Each row below holds a small network's activations on one input, seen along a few directions.
Each table varies a few parts of the input and shows all the possible inputs, shuffled.
A made-up example of a description, with smaller parts first: line(6) and (point or line(9) or (values(2) and ring(5))).
Shared parts are said once, and a part with two or three values counts as separate values.

Other details of the inputs shift rows strongly along two fixed directions, in all tables alike. That doesn't count.

Rows:
r1: [-16  20  22   4  -6  14  -4 -22   4   5   0  -9]
r2: [  5 -48 -18 -32   6 -82 -27  13   2   6 -15  16]
r3: [  4  11  -9  23  -9  15   8 -19  -6   6  12 -11]
r4: [-24  12 -11   3 -23   3  12 -26  11  27  40 -31]
r5: [ 23   2  33  10  45  41   6  32 -13 -26 -33  45]
r6: [  1 -54 -36 -19   9 -80 -36  17  -5  -3 -11  13]
r7: [ -1 -74 -36 -20  11 -86 -29  24 -10  -9   6   2]
r8: [  6  10   7  10 -10  35  -6 -11  -1   9  -8   4]
r9: [  1   8  20 -12   9  32   6   8   7  -1  -5   2]
r10: [ 40   1  22   7  32  41   9  36  -9 -11 -35  47]
r11: [ -6  16   8  21  -5  13   5 -22  -3  14   2  -7]
r12: [-32  10 -12   0 -34  -2   4 -36  14  12  24 -29]
r13: [ 30  -9   4  -5  22  35   7  47   5 -27 -29  41]
r14: [-35  24   1  -4 -20   3   7 -37  13   5  18 -34]
r15: [ -8 -47 -13 -41  16 -91 -28  16   4  -3  -7  13]
r16: [-14  34  -8   9 -31  -8   4 -35  18  19  14 -28]
r17: [ 12 -55 -22 -18  15 -88 -20  18  -8   8  -3   9]
r18: [ 14 -54 -38 -22  10 -78 -28  21  -7   1   4   7]
r19: [-14  24 -16  -4 -34  -4   2 -37  14  22  22 -24]
r20: [  2 -49 -20 -27  20 -91 -27  20  -3  -7   3   4]
r21: [-10  23  -7  24 -28  -6   2 -41   3  12  17 -35]
r22: [ -1 -63 -30 -17  19 -77 -33  17 -15  11  -1  13]
r23: [-12 -60 -19 -37  31 -82 -20  26  -4   6   8   2]
r24: [ 28  -7  17   6  37  41   8  37 -10 -40 -30  28]
r25: [  1   8   0  -9 -12  23  11   1  13  -2   3   4]
r26: [ -1 -54 -24 -32  21 -79 -20  24  -3  -9   6  -4]
r27: [ 11  18   8  17  -1  21   1  -2   2 -10 -25  13]
r28: [  9  20  -4  13 -14   3   6 -16   5   7   7 -15]
r29: [  6   9  17  16  18  12  10   0  -6 -14  -5   7]
r30: [ 10  17  17   3 -10  26   1  -9   7  14  -9   3]
r31: [-13  15 -18   6 -31   1  11 -25  12  12  39 -37]
r32: [-12  20  -3  27 -23  -8   9 -42   0  19  20 -32]
r33: [-13  31 -21   6 -32   0   2 -31  16  18  22 -26]
r34: [-35  26  -5   5 -18  -1   5 -33  14   3  19 -38]
r35: [ -5   2  -5  18  -9  18  15 -11  -2   0  19 -13]
r36: [ -9  23  20  -5  -6  14   0 -15  10  10   6  -8]
r37: [-6 19  4 -6  3 18 10  2 14 -9  0 -7]
r38: [-10  33   7   2  -6   5   6 -13  16  -3   4  -9]
r39: [-28  25   4   2 -10 -14   6 -33  10  23  32 -30]
r40: [ 24  -2  21 -17  33  38  11  39   3 -30 -34  38]
r41: [-6  0  3 13  2 30  9  0 -3  2  9  2]
r42: [ 24   8  25   6  33  33   1  32  -3 -39 -43  44]
r43: [-28   8  -1   5 -33  13  -1 -33  10  21  25 -31]
r44: [ -4   8  10  12  13  22  16  -4  -4 -11   7 -10]
r45: [ 7 23 15 10  9 17 16 -4  2 -5  7 -1]
r46: [ 40  -5  16  -4  20  49  -2  35  -4  -9 -33  44]
r47: [ 8 -1 11 -7 -3 36  5 13  7  2 -2 10]
r48: [  9  11  11   7  -2  19   1  -6   2  -6 -26  16]
r49: [-15  12 -13   9 -26   1  18 -26  10  19  42 -35]
r50: [-23  26  -2  16 -18 -12   1 -39   5   2  25 -37]
r51: [-22  22  -3   4 -11   0  19 -28   9  13  37 -41]
r52: [ 38   0  12   4  22  53   1  31  -8 -28 -45  53]
r53: [ 10 -59 -37 -13  11 -78 -33  17 -14  -5  -2   8]
r54: [  2   3  -2   8  -2  27   5  10   5 -16 -10  10]
r55: [ -1  17  21   0   8  18   3  -4   3 -17 -19  14]
r56: [-13   8  13   6  16  24  10  -3  -3  -3   5  -6]
r57: [ 49  -4   6   9  29  43  11  39 -11 -19 -25  43]
r58: [ 34  -5  31   8  22  45  -5  27  -9 -15 -47  44]
r59: [-11   9  21  -1   4  32   2  -6   3  -3  -4  -7]
r60: [-43  20  -4   4 -62  -4   2  -1 -51  35  20 -36]
r61: [ 40  -5   8   3  32  44   6  39 -10 -10 -27  46]
r62: [-15  17   6  -7 -47  13  10  25 -47  27   7 -13]
Description of these inputs: values(2) and (point or (ring(5) and ring(6))).
Q: The inputs of r42 and r38 match in every part but the values(2) part. If r43 is changed in the same way as r42 into r38, which row does it become?
A: r47
Q: The inputs of r21 and r28 match in every part but the values(2) part. If r1 is changed in the same way as r21 into r28, which row does it become?
A: r36
Q: A walk changes only the ring(6) part. It starts at r27 and steps to r21. List the rest of the walk in order.
A: r32, r11, r58, r48
Q: Which other rows does r30 become when the values(2) part takes its other values? List them by row number.
A: r58

Rows:
r63: [-25  21  -3  12 -30   8  11 -28  -5  25  37 -41]
r64: [-11 -36  25 -46  52 -39 -17  30  13 -25 -28  26]
r65: [-14 -18 -18 -12  -9 -32  -8  10  -7   3  12 -11]
r66: [ 44  36  31  37  31  93  28  23  -7 -38 -38  41]
r67: [-10 -29  -1 -31  -8 -37 -19  25 -19   5 -14  10]
r68: [-41 -30 -35 -14 -39 -87 -24 -32  -4  44  42 -44]
r69: [  3  43   5  30  -9  40  14 -25   8 -11  -1 -10]
r70: [  4  -8  21 -10  16  23   7  44 -28 -14 -20  25]
r71: [ -33  -65  -40  -32   -7 -119  -27    7  -12   19   30  -24]
r72: [ 13   6   0  23   1   5  -4 -14  -2   2 -10   8]
r73: [ -7  36   4   9 -34  34   8 -20   5  21   9 -13]
r74: [  8  58  10  34 -24  50  12 -43  15   9  -2 -10]
r75: [ 29 -10   8  17  28   9  -1  15 -11 -18 -21  23]
r76: [ 38 -10   2  11  30  41  16  39  -9 -26 -15  33]
r77: [  0  21 -20  11 -31   7   4 -32  15  24  23 -22]
r78: [ 12 -12  23  -8  10  31  -2  40 -29  -3 -31  35]
r79: [  0  34  -7  29 -29  45  18 -37   8  21  27 -24]
r80: [-16   5 -30   6 -24 -18   4 -24   9  12  35 -35]
r81: [ 17 -13  31 -21  60  17   2  30  25 -41 -33  39]
r82: [ -2  33  -5  29 -20  43  24 -30   4  15  33 -30]
r83: [-44  28   0  -5 -39   2   6 -22  -9  21  27 -40]
r84: [ 19 -39  -8 -22   9 -27 -16  39 -10 -10 -23  29]
r85: [  5  36 -11  19 -31  39  16 -30  16  10  19 -22]
r86: [ -3 -20   7 -27  -4 -22 -18  27 -19  11 -21  22]
r87: [ 18  -4  25  -4  61  -1  -5   3  34 -42 -32  32]
r88: [  9 -55  -9 -35  58 -67 -20  17  35 -27  -9  22]
r89: [-31 -11   1 -13 -16 -29  -6   0 -22  22  19 -23]
r90: [ 16   5  -4  11  -2  -7  -7 -11   6  -8 -15   7]
Q: What is each input in this table made of?
A: line(4) and (point or ring(6))
Q: Which other rows does r72 become when the line(4) part takes its other values? List them by row number.
A: r68, r78, r79
Q: Which other rows does r77 become when the ring(6) part takes its other values? List them by row number.
A: r76, r79, r80, r82, r85
Q: A walk changes only the ring(6) part. It starts at r89 and steps to r78. List the rest of the walk in order.
A: r86, r67, r83, r70

Rows:
r91: [  2 -24 -15  -3  10 -36  -7   1   3  -5   5  -3]
r92: [-22  65  23  21 -26  57  20 -47  13  12  13 -28]
r93: [ 37  -5  25   2  41  65  17  52  -9 -36 -35  48]
r94: [ 20 -14  23 -14  31  20  -1  43  -8 -21 -31  36]
r95: [-23  64  20  22 -27  53  19 -46  16  12  15 -28]
r96: [-23 -31 -28 -22 -11 -94 -28 -26  14  14  16 -24]
r97: [ 41 -14   7   6  40  20  -1  27   4 -26 -32  42]
r98: [ -6  16  -6  16  -6   9  10 -22  11  -1  18 -20]
r99: [  1 -15  -7  -9   7 -36 -19  -7  10  -2  -9   3]
r100: [-11 -18  -1 -21   6 -33  -7  10  -2   1   2  -2]
r101: [ 31 -20   6  -1  -4  32  -2  57 -43   0 -31  41]
r102: [  2 -26 -11  -5  12 -34  -8   2   3  -4   6  -1]
r103: [-24 -38 -35 -12  -4 -88 -21 -21   5  13  30 -31]
r104: [ 34 -13  14  -3  32  14  -6  28   4 -28 -42  43]
r105: [ -1 -26 -20  -7 -26 -27 -12  26 -36  21   1   3]
r106: [ -4  16  -6  17  -6   7  10 -21   9  -1  19 -20]
r107: [ 38 -13   4   4  39  18   1  30   6 -28 -31  41]
r108: [ -8 -16   3 -14   8 -32 -13   1   0   0 -10   4]
r109: [-25  62  19  17 -28  57  27 -37  11  11  23 -36]
r110: [-16  67  12  26 -30  53  18 -54  26   8  14 -30]
r111: [-19  56  11  21 -24  64  32 -34  12   8  32 -35]
r112: [ 34   2  36  -1  38  56   5  43  -7 -30 -50  57]
r113: [ 23 -13  20 -12  33  19   1  44  -9 -26 -30  37]
r114: [-26 -30 -24 -21 -12 -87 -29 -28  15  18  16 -24]
r115: [-17   9   3   0  -8  13  10 -12   5   5  20 -20]
r116: [ -6  63   6  34 -25  55  26 -54  26  11  24 -32]
r117: [  0 -25 -19  -6 -27 -22 -13  23 -39  23   1   1]
r118: [ 21 -12  20 -12  32  20   1  42 -10 -23 -30  35]
r119: [-22  56  11  22 -24  65  31 -35  14   7  30 -34]
r120: [  6 -22 -13  -5  11 -37 -11  -7  12   2   3   1]
r121: [-35 -41 -31 -26  -6 -84 -18 -11   1  17  34 -32]
r122: [  7 -20 -18  -4  11 -40  -9  -6  12  -1   5   1]
r123: [ 35 -19   5   2  -3  35   2  58 -45  -3 -33  43]
r124: [ -7  11 -12  10 -44  12   3   1 -29  28  15 -14]
r125: [-34 -31 -21 -24 -10 -92 -27 -20   5  20  19 -23]
Q: The inputs of r102 and r106 match in every part but one. If r94 is changed in the same way as r102 into r106, which row does it become?
A: r113
Q: What is each input in this table made of?
A: values(5) and (point or ring(6))
Q: Which other rows agree with r93 in the values(5) part? List them by row number.
A: r91, r100, r104, r108, r116, r123
Q: Which other rows does r107 become when the values(5) part takes its other values? List them by row number.
A: r97, r116, r120, r122
